A small network was shown many inputs. Here are its activations along a few directions, one row for each input.
In each table, some parts of the input vary, and every possible input appears once, in random order.
A made-up example of a description, with smaller parts first: line(6) and (point or line(9) or (values(2) and ring(5))).
Shared parts are said once, and a part with two or three values counts as separate values.

Other details of the inputs vary at random and push rows far along three fixed directions, the same in every table; ignore that.

A family of inputs:
x1: [-37  -9   9  17  18   6  18  20 -51 -13  30  23 -14  -4]
x2: [  8   5   4  -6 -11   9  -7   4  20   5  -1 -18   2  16]
x3: [ -4  -2  20  26   0   8  -4  -5  -3   4  -7  -4   4 -10]
x4: [ 15   7  -3   7 -19  -4   0 -23  -6  -3 -29   9  18   2]
x5: [ 23   8 -31 -38 -25  -2   2   4  16 -11 -21   9  -1  27]
x6: [ 15   9  10   1 -10   3  -3  -3  24   2  -5  -8   0   0]
x7: [  7  -2  24  40  -3  12 -38 -12  18  16 -11 -38  14  -9]
x8: [-22   6   5 -11   1  -2 -16  23  38  -7  17 -13 -10   8]
x9: [ 28   8  -6   5 -18   7   2 -20 -17  -3 -10   1   8  12]
x10: [ -8   9  11  -3   0   1 -15  18  35 -12  22  -8 -16   2]
x11: [-17  -8  18  31  16   0  -8   1 -23  -6  29  -7  -1 -20]
x12: [ 20  -8 -12  -1   1   7  24 -19 -45  12 -21  15   9   8]
x13: [ 11  -1 -20 -19  -5   1  18   6 -32  -9   3  22  -7  10]
x14: [  5  -8   7  27  -2  11 -15 -14  -9  12 -13 -30  21   1]
x15: [  1   6  -9  -7  -8 -15  20 -10 -19 -21   3  25   3  -6]
x16: [ 18   0  -8   0 -11  -9   0 -29  -7  10 -34   7  14   7]
x17: [ 14  -2  10   1   0  -8 -25 -11  59  18 -10 -35   3  -4]
x18: [ -9 -19   9  21  28   3   3 -10 -34  16   1  -7  10 -18]
x19: [ 13  14 -20 -42  -7 -20  27   4  11 -15  10  32 -21  15]
x20: [-11   1   6 -19  14   0  -8  23  47   9   8 -11 -17   4]
x21: [-36  -6  11  24  11  21  10  11 -13  15  14  -5  14 -45]
x22: [-24   2 -11 -29  10 -11  -1  33  10 -18  28  17 -22   2]
x23: [-22  -6  12   9  20  -6  12   8 -17   0  15  17 -17 -10]
x24: [-15   2  -9 -26  13 -11   5  17  18  -3   9  12 -14   3]
x25: [ 28  -5 -27  -7 -15  -2  -1 -16 -20   1 -26  -5  20  10]
Each input here is: point or (line(4) and ring(6)).
Change only the ring(6) part in x9. List by row number the other rows that result.
Answer: x2, x6, x12, x13, x19

A family of inputs:
x26: [ 12  -1  33  30   6   5 -11 -14  21  13  -3 -22   2 -14]
x27: [ 28  22  -3  -5 -31  -7  -2 -18  29 -11 -15   8  -1  10]
x28: [ -6  -9  33  18  18  10 -34  24  25   5  17 -23 -19   4]
x29: [ -4   2 -14 -44  20 -11  24  25  -3 -10  36  20 -32  14]
x30: [ 38   1 -15  -8 -24  -2 -14 -25  -4  -5 -45  -3  12  38]
x31: [ 15 -10  26  25   9  14 -22  -2   3  11   4 -31  -1   6]
x32: [ 20   3  12  38 -12   5  16 -37 -44  -1  -6   9  12 -12]
x33: [-21  -9  -1  23   5  -3   0  -1 -51 -17  17   4  13  -7]
x34: [-21  20 -10 -24  -9 -17  22  23   4 -40  34  42 -17 -15]
x35: [ -3  14 -11 -29  -9  -5  -6  17  57  -3   3   0  -4 -15]
x36: [-27 -10  19   6  22   3 -12  17  37  27  -1 -17  -7 -20]
x37: [ 18 -10   4  16  12   3  23 -29 -41  22 -16   8   9 -11]
x38: [ -9 -21   0   9  16   9 -12   1  -4  30 -14 -27  12   3]
x39: [-28 -11  16   9  29 -10  -5  17 -16 -15  33   5 -18   3]
x40: [-17 -17  -6  13  16  13   3  17 -51   1  12  10   1 -15]
x41: [-12   8 -26 -24  -4 -15  24  -1 -17 -19  -4  37   1 -11]
x42: [ 48  11 -25  -5 -43   9  -3 -26 -13  -9 -28 -13  28  21]
x43: [ 21  14  -9 -11 -25  -5 -20  -6  25 -15 -10  -8  -5  33]
x44: [  4 -12   3  17  14  -3  13 -27 -40  19 -25  13   8  -7]
x45: [ 29  17 -20  -4 -42  -7  -3 -33   7 -11 -46   5  29   6]
x46: [  0 -16   5   6  23  -2 -11  -6  -2  23  -3 -24   4   7]
x47: [ -6  -2 -15 -39   2  -2 -14  29  49  10  -5 -12 -14  20]
x48: [ -3   6  -7 -35  -1  -2   1  22  59  14  -7   0 -13  -1]
x49: [ 18  11  -3 -13 -14 -18  -3 -22  35  -8 -24  -1   6  13]
x50: [  2  20   4 -12 -14 -19 -10  -6  59 -14  11  -7  -8   4]
x51: [-15 -24   0   7  20  18   5  19 -38  21   0   5  -5  -3]
x52: [ -6   2  12  28  -3   3  14  -8 -28 -10  16   8  10 -31]
x53: [ 13   2 -25 -24  -1 -21  33 -30 -30  -1 -21  30   6  10]
x54: [  2  -4  28  30   6   0 -19 -15  15  10 -20 -14   5  -6]
x55: [ 24 -10  10  22   5   9  -1 -30 -11  36 -37  -9  15  -7]
x56: [-23  -4  25  29   7   8 -43  24  27   0  20 -37   1 -11]
x57: [  2  27  -3 -11 -39  24  18   3  35  -3 -20   1  11  14]
x58: [-29   4 -20 -42  12 -22  31  17  10  -9  17  31 -16  -4]
x59: [-23 -17  -7  14  18   5  -1  10 -50  -1   7   7   5 -12]
x60: [ -8   1  13  29  -7  -2 -13 -18   9   0  -6 -18  24 -23]
x61: [-25 -15   7  -4  37  -6   2  24 -18   5  26   9 -25   1]
x62: [  4  -4  10  22   3  13  -4 -11   8  20  -6 -23  19 -33]
x63: [ 18   1 -30 -25 -12   0  46 -20 -41   6 -26  35  10   2]
x64: [-27  -2  15  15  16  -8  -6  13 -15 -19  43   2 -17   1]
x65: [ 20  20  -2  -3 -27 -12  -7 -21  32 -12 -19   3   1  12]
x66: [ 20  19   2 -20 -17  -2 -18  13  52 -17  26 -20 -20  22]
x67: [ -6   1  31  26   6  12 -36  18  26   1  28 -27 -17   2]
x68: [ -1  -5 -30 -42   4   1  34  20 -27  -3  11  26 -14  15]
x69: [ -3  11 -22 -20 -17  -6  14  17 -32 -36  20  32  -6  10]
x70: [-29  11 -25 -39   6 -26  26  15   5 -28  28  33  -9 -16]
x71: [-44   4  25  14   2  38   6  42  -1  -4  34  -8 -12   4]
x72: [ 29  14   0 -11 -19  -8  -3 -13  33  -5 -26   7  -2  13]
x73: [ -8 -15  -6  13  16  14  10   9 -49   3  20  -1   5 -18]
x74: [  9 -17 -10  26   1  11 -16 -24 -33  20 -27 -29  37  -6]
x75: [  8 -16  10   8  20  12 -13   5  -2  28  -5 -18  -5   6]
Changing only one part turns x68 into x63. The same change can be made to x33. Which row results?
Answer: x60
Changing only one part turns x56 into x45. The same change can be made to x73. Which row results?
Answer: x62
Describe the family of inputs behind these rows.
Answer: values(2) and (point or (line(4) and ring(6)))
Change only the values(2) part in x42. List by row number the other rows that result.
Answer: x52
A walk changes only the line(4) part. It starts at x64 and steps to x43. List the rest of the walk in order.
Answer: x67, x66
Change only the ring(6) part in x58. List by row number the other rows that result.
Answer: x49, x50, x53, x60, x70
Change only the values(2) part in x46. List by row number the other rows that result.
Answer: x53

A family of inputs:
x76: [-26 -23   9  14  31   1   3   8 -28  15   6   3   0 -14]
x77: [ -5 -11   3  -6  18   2 -10  15  21  20   5 -17  -4 -12]
x78: [ -7  12  16  -3   3  -1 -11  11  51   3   9  -9 -13  -7]
x79: [-23   7 -10 -10   0  -3  16  15  -9 -14  29  18  -9  -4]
x80: [-12   1  -4   5  -6   9  14   4 -27  -3   5  21  -1  -5]
x81: [ -9  -6   3  10  11   5   0  14 -30  -9  19   6  -2  -8]
x82: [  5   1  -1   8   2  -5   6 -12 -19  -3  -2  13   3 -12]
x83: [  4  -8  15  25  -1  18  -8  -1 -18   9 -11 -14  10   1]
x84: [  9   1   5  18  -4  -2 -11 -23   3   9 -24  -7  16  -1]
x85: [ -4  -8  -2  -6  12   3   3   2   9  19  -1 -16   2  -2]
x86: [-16  -4   7   9  10   5   6  10 -30  -8  22   1  -1  -2]
x87: [ 21  11  -1   3 -13   0  -5 -25  19   8 -22 -14  15   5]
x88: [  4   7 -13 -25  -5  -2  15   6  -9 -17   6  27 -19  19]
x89: [ 30  -2  -5  16 -18   7  -6 -29  -6   8 -37 -14  29  -5]
x90: [ 20   0 -12  -2 -10   3   6 -22 -24  -2 -14   2   7  18]
x91: [  2   1   2   7  -7   9 -20   5  24  11   0 -20   6 -11]
x92: [-13   5   8  -8   3  -3 -24  27  44  -6  15 -21  -9   7]
x93: [ -3   6 -20 -16 -19  -6   4   0  -1 -11  -7  14   3   8]
x94: [-18   8  16  -4   6   1  -3  23  43  -5  19  -5 -12 -12]
x95: [  3 -11  15  24  11   0  -6  -5 -21   9   6  -4  -2 -14]
x96: [  4  11 -20 -23 -16 -11  26  -6  -6 -22   1  22   4   5]
x97: [  9   8 -11 -29 -10 -11 -12   2  30 -12  -5  -1 -10  24]
x98: [ 21   4 -11 -16  -7  -1 -11  -3  14  -4  -6  -4  -4  13]
x99: [-11  -9  19  24  15  -1   5  -4 -27   5  19  -2  -4 -10]
x100: [  6   4 -28 -40  -3  -6  31   7  -7  -4 -10  30 -10  15]
x101: [ -9  -1  16   8  11  -2   4  11   1   0  16   6 -16  -3]
x102: [ 14  -5   7  17  -4  -4 -12 -18   0  11 -20 -11  10   6]
x103: [  3   2  -2   0 -10  -5  -2 -10   8  -6 -16  -3  12  -1]
Changing only one part turns x82 into x87. The same change can be made to x89. Which row results?
Answer: x96
Describe the family of inputs behind these rows.
Answer: values(4) and (point or ring(6))
Change only the values(4) part in x77. List by row number the other rows that result.
Answer: x76, x85, x100
Change only the ring(6) part in x97. List by row number the other rows that result.
Answer: x84, x92, x93, x102, x103
